These are the activations of a small network on made-up records, seen along a few directions, one row for each record.
After each row come some of the record's fields: B, F, T, U.
The largest differences between rows may come from other fields.
(in the rows, 500 means zero)
Random noise pushes rows far along 15 fixed directions. That doesn't count. These rows show it; they differ only by the noise:
[506 522 419 609 538 578 514 560 548 615 486 455 539 444 493 362 538 487
 483 523 550 728 516 517 372 502 462 589 462 601 558 460]
[485 540 471 241 540 653 718 512 444 795 544 472 548 501 535 423 437 542
 548 388 442 410 555 489 469 519 456 492 625 455 499 579]
[452 301 492 479 478 434 632 599 648 571 446 417 334 448 337 461 453 629
 519 571 631 798 512 474 549 583 679 725 460 534 587 440]
[704 596 505 665 523 520 660 439 323 766 528 538 527 489 518 601 282 619
 376 471 562 505 411 509 555 426 450 476 835 493 504 543]
[720 490 496 605 612 307 570 416 324 534 424 545 494 617 357 455 444 445
 451 656 430 482 384 399 427 610 398 348 555 372 348 503]
[390 480 275 447 766 433 608 401 402 491 387 394 569 555 486 496 611 669
 382 618 607 656 493 417 291 612 549 567 311 508 556 546]
[424 680 557 441 437 606 625 591 606 596 474 605 604 480 536 328 319 653
 555 659 510 564 469 591 346 511 537 489 548 377 505 623]
[416 490 590 472 430 501 485 641 677 259 508 570 494 407 479 503 271 577
 589 516 588 355 485 553 670 509 672 553 429 423 455 545]
[494 534 514 475 555 486 466 441 650 621 461 537 583 485 592 561 593 613
 269 474 474 539 385 595 669 387 604 535 629 299 529 604]
[521 551 546 506 481 336 740 574 476 633 410 582 496 454 363 550 428 534
 449 655 495 451 413 432 500 547 409 487 526 319 480 473]
[489 487 650 525 468 565 523 535 774 545 442 509 570 422 512 431 476 583
 475 562 463 590 458 598 528 549 649 680 520 412 519 557]
[272 622 362 274 510 517 531 506 565 443 430 609 631 368 564 427 579 563
 434 525 546 392 548 588 494 377 498 516 341 256 596 587]
[504 275 476 629 653 430 554 659 628 486 332 437 471 366 486 577 484 491
 515 559 692 399 468 507 378 560 562 657 450 555 694 484]
[485 657 447 565 332 605 503 598 558 538 572 533 516 417 391 361 458 391
 510 469 471 616 508 540 643 460 412 497 442 505 381 436]
[633 483 592 599 610 736 360 637 676 523 581 439 641 560 625 293 288 427
 599 370 526 456 470 583 480 569 606 431 676 664 357 615]
[541 470 596 693 478 465 546 545 630 432 407 507 507 385 418 506 481 523
 522 638 517 582 458 515 420 574 531 692 400 506 547 447]
[612 455 489 626 473 501 588 700 451 691 497 457 318 480 430 622 614 307
 603 503 379 381 400 408 418 507 247 450 463 599 561 371]

[535 501 450 407 531 388 499 458 427 529 525 485 521 507 436 468 524 326
 382 367 392 406 535 413 792 523 405 376 477 386 332 422] -> (B b1; F f2; T t1; U u5)
[402 439 411 313 664 613 512 610 462 490 553 433 488 581 636 438 379 599
 608 407 567 367 557 437 404 577 578 390 469 612 523 604] -> (B b1; F f2; T t2; U u5)
[531 399 496 497 556 358 493 346 386 465 505 495 348 538 563 532 457 711
 421 586 431 636 500 426 504 586 640 586 458 468 609 486] -> (B b1; F f1; T t2; U u1)
[526 366 342 277 602 435 615 338 247 590 498 411 395 564 461 581 487 505
 473 402 516 321 564 429 634 552 533 450 562 469 497 540] -> (B b3; F f2; T t1; U u4)
[457 471 466 455 349 444 565 522 464 526 478 553 388 487 340 527 501 522
 532 556 562 593 502 516 533 468 492 525 519 430 500 471] -> (B b1; F f1; T t2; U u3)
[435 428 581 431 415 497 391 533 627 365 481 512 462 404 549 539 653 378
 565 486 323 277 543 535 584 515 483 582 302 440 583 446] -> (B b3; F f2; T t1; U u3)
[527 608 333 539 416 622 447 494 383 493 494 526 563 469 435 330 352 334
 507 466 542 383 558 596 564 527 429 375 510 476 384 552] -> (B b1; F f1; T t2; U u3)
[400 638 644 441 292 378 706 704 550 673 587 602 405 447 469 472 323 538
 499 621 381 515 482 420 638 550 434 452 524 394 495 405] -> (B b3; F f2; T t2; U u4)
[624 514 582 527 369 397 562 275 426 525 480 595 433 463 413 502 462 590
 459 578 448 688 511 568 573 397 528 621 624 331 555 481] -> (B b3; F f2; T t1; U u4)
[539 481 570 440 382 467 420 478 397 432 615 600 358 400 586 615 600 432
 613 367 347 384 550 469 571 284 377 518 472 479 644 372] -> (B b4; F f2; T t2; U u6)
[466 450 400 507 668 560 445 551 505 485 523 375 596 535 560 496 496 421
 478 371 585 426 521 471 551 539 527 448 498 646 447 511] -> (B b3; F f2; T t1; U u6)
[416 521 329 470 473 591 372 599 432 326 574 442 405 627 486 450 394 475
 612 493 566 474 488 509 556 551 566 326 382 640 397 538] -> (B b4; F f2; T t2; U u3)
[621 521 508 518 425 470 599 252 392 583 380 620 548 381 475 520 344 554
 355 579 492 314 518 621 575 499 531 567 655 235 580 601] -> (B b3; F f1; T t2; U u7)
[424 391 325 492 537 472 357 381 492 313 385 433 424 591 476 491 541 518
 489 600 552 497 503 578 524 598 680 493 364 478 504 588] -> (B b1; F f2; T t1; U u3)
[456 375 538 240 472 513 587 555 555 571 554 494 425 512 390 430 608 491
 658 393 555 674 605 468 456 379 493 579 531 524 534 452] -> (B b2; F f2; T t1; U u1)
[452 489 565 420 470 397 434 610 650 650 555 567 436 475 637 470 571 543
 377 452 444 657 469 495 658 339 511 495 565 411 636 433] -> (B b4; F f2; T t1; U u7)
[472 517 607 425 401 552 589 414 538 395 571 468 485 470 327 505 600 541
 598 472 407 676 560 433 504 557 501 705 335 543 386 394] -> (B b2; F f1; T t2; U u1)
[514 624 322 390 481 577 660 427 239 597 531 505 439 541 347 672 600 513
 562 408 616 564 523 468 406 281 268 451 575 559 491 479] -> (B b2; F f2; T t1; U u7)
[376 350 247 269 473 573 504 498 481 456 436 427 308 553 423 377 432 533
 594 528 619 506 574 581 492 527 669 456 401 482 564 614] -> (B b2; F f2; T t2; U u2)
[248 663 375 465 435 423 534 448 532 377 429 548 583 409 505 485 523 655
 333 662 544 596 520 526 576 543 578 547 264 354 525 517] -> (B b4; F f2; T t2; U u5)
[480 472 411 377 535 330 506 435 348 445 426 532 418 670 366 444 657 473
 547 653 450 600 487 400 338 537 410 343 390 394 406 501] -> (B b1; F f2; T t1; U u5)
[398 453 512 530 561 444 438 643 667 360 439 440 519 569 523 662 437 493
 450 509 564 273 381 525 704 590 651 420 480 490 399 555] -> (B b1; F f2; T t1; U u3)
[377 492 392 452 525 426 439 549 511 480 547 532 510 509 537 591 533 609
 320 385 654 533 455 493 709 385 574 461 530 431 501 530] -> (B b1; F f1; T t2; U u3)
[472 537 584 723 498 449 622 640 588 523 433 437 542 473 466 517 339 555
 485 697 527 526 450 458 453 721 543 585 439 612 485 429] -> (B b3; F f2; T t1; U u3)
[463 574 433 621 472 552 549 353 391 278 429 501 594 385 397 503 384 570
 532 565 685 481 589 543 444 555 561 660 386 557 483 528] -> (B b1; F f2; T t1; U u4)
[474 639 511 576 415 754 338 444 541 414 551 483 531 465 683 525 606 485
 573 446 305 368 488 589 404 494 462 541 385 606 526 561] -> (B b1; F f2; T t2; U u2)
[461 633 500 624 576 688 447 454 424 407 545 432 573 577 656 570 502 605
 620 532 472 500 492 498 235 526 501 503 414 719 539 559] -> (B b1; F f2; T t1; U u6)
[572 397 456 493 480 325 447 565 512 580 431 604 393 543 452 386 386 496
 405 597 583 529 415 533 595 465 542 336 642 321 541 539] -> (B b4; F f2; T t2; U u7)
[338 579 595 456 372 666 442 619 760 553 529 526 502 489 622 450 533 659
 570 530 523 665 471 637 398 422 631 578 548 507 631 610] -> (B b1; F f2; T t2; U u4)
[672 532 596 491 510 380 677 365 292 505 491 561 625 465 317 293 335 381
 595 536 491 540 626 402 391 598 360 508 561 462 349 407] -> (B b4; F f2; T t1; U u4)
[484 456 744 497 406 522 590 570 560 432 579 405 467 546 432 798 563 459
 687 410 405 312 484 379 590 632 506 607 486 681 348 416] -> (B b1; F f2; T t1; U u3)
[574 365 474 429 473 614 437 491 519 484 517 486 433 565 447 505 538 498
 621 400 627 538 491 581 394 352 554 484 650 546 523 596] -> (B b3; F f1; T t2; U u2)
[490 386 449 508 596 568 451 426 521 398 471 342 517 570 426 547 669 479
 549 457 538 597 510 490 425 598 577 606 386 658 451 492] -> (B b4; F f2; T t2; U u3)
[550 628 480 684 560 399 450 550 289 376 636 568 560 487 575 626 331 496
 450 391 598 399 478 404 600 374 393 330 574 608 436 413] -> (B b1; F f2; T t2; U u6)
[463 327 444 542 643 294 555 526 459 375 430 371 295 615 466 607 399 598
 472 672 471 484 441 358 547 725 654 497 330 533 528 458] -> (B b3; F f2; T t1; U u6)
[526 570 505 518 553 500 611 440 453 694 493 501 695 435 519 410 527 458
 383 465 501 592 571 481 449 518 403 535 598 502 476 447] -> (B b3; F f2; T t2; U u5)
[329 639 501 286 690 484 658 455 397 537 618 451 587 647 694 616 492 788
 415 491 427 545 495 340 447 564 555 444 460 527 478 533] -> (B b3; F f2; T t2; U u5)
[528 447 437 496 428 488 336 483 460 444 525 565 405 458 573 419 576 380
 562 475 448 460 579 568 495 375 465 464 443 486 619 446] -> (B b2; F f2; T t2; U u3)
[696 473 563 503 547 630 493 452 339 430 471 526 536 574 455 519 513 364
 778 467 503 285 487 527 173 452 321 397 599 582 466 577] -> (B b4; F f2; T t1; U u1)

Which values does each new row have?
[541 397 424 553 443 547 378 609 541 547 505 459 337 491 513 542 544 408
 519 452 487 443 427 549 598 449 496 456 516 533 570 502] -> (B b4; F f1; T t2; U u6)
[553 466 419 462 489 517 602 506 435 711 478 480 403 518 449 397 455 499
 483 547 432 542 497 464 431 560 447 465 513 478 544 499] -> (B b2; F f1; T t2; U u2)
[428 529 500 571 543 569 584 674 557 536 499 400 456 491 586 757 520 491
 474 472 449 276 412 455 573 556 439 494 420 608 553 481] -> (B b3; F f2; T t1; U u5)
[466 567 331 514 480 652 560 384 424 561 478 401 584 460 389 469 525 463
 443 419 610 581 561 563 567 531 498 585 508 592 425 529] -> (B b1; F f2; T t1; U u4)
[704 547 748 646 387 584 482 476 487 366 590 509 533 572 371 612 545 412
 690 453 408 525 445 470 437 471 373 521 574 633 301 441] -> (B b3; F f2; T t1; U u5)
[548 467 598 513 525 589 577 490 600 704 412 463 475 502 642 571 402 611
 479 587 421 349 406 614 427 604 616 553 655 430 635 660] -> (B b4; F f1; T t2; U u4)
[399 559 436 341 457 396 767 519 264 549 599 517 450 517 313 644 458 671
 537 453 696 719 561 345 496 400 425 537 526 559 469 394] -> (B b4; F f1; T t2; U u3)
[586 456 401 584 621 536 436 341 471 507 410 426 473 561 589 534 419 545
 342 532 480 404 423 583 598 555 641 468 556 452 494 632] -> (B b2; F f2; T t1; U u2)
[492 456 695 457 537 367 539 609 597 551 640 488 518 489 525 563 519 496
 477 353 451 651 558 360 681 451 540 584 555 598 472 317] -> (B b2; F f2; T t2; U u3)
[591 459 536 645 649 497 436 629 425 539 603 421 451 650 630 454 402 464
 559 511 445 543 454 347 344 594 442 355 525 760 470 456] -> (B b3; F f2; T t1; U u2)
[549 576 627 605 394 647 520 490 686 619 426 551 690 305 626 162 282 381
 510 584 383 466 651 674 477 631 541 646 535 436 556 516] -> (B b3; F f2; T t1; U u5)
[422 512 408 297 405 602 593 609 584 769 547 447 511 519 399 196 418 378
 497 449 503 614 587 545 616 588 504 419 597 462 392 539] -> (B b3; F f2; T t2; U u4)
[543 612 474 539 463 547 553 512 337 489 603 510 442 645 471 560 331 666
 541 515 615 637 436 471 477 422 493 356 651 585 412 553] -> (B b3; F f2; T t1; U u5)
[643 460 497 615 357 531 436 521 441 517 511 569 323 349 556 341 300 342
 601 508 386 433 624 563 576 483 472 516 508 518 641 396] -> (B b2; F f2; T t2; U u5)
[346 512 341 226 636 665 618 529 538 557 435 405 607 741 409 536 560 641
 552 536 693 523 420 550 309 546 591 347 565 466 356 766] -> (B b3; F f1; T t2; U u5)
[594 587 505 480 352 676 583 496 458 730 564 447 427 554 420 467 526 399
 562 448 338 570 482 520 558 537 395 443 600 555 392 494] -> (B b4; F f2; T t2; U u5)
[358 548 286 392 525 540 510 466 430 560 489 498 435 532 596 248 375 661
 429 632 461 550 557 476 440 696 596 450 311 442 569 588] -> (B b1; F f1; T t2; U u7)
[565 362 521 478 335 450 409 513 520 345 566 447 248 633 330 404 362 478
 622 562 398 576 465 446 683 682 661 435 403 533 310 487] -> (B b4; F f1; T t2; U u2)
[519 405 484 511 525 329 415 459 483 330 485 536 435 504 477 481 472 453
 456 523 509 515 519 467 609 453 550 474 428 436 493 455] -> (B b3; F f2; T t1; U u2)
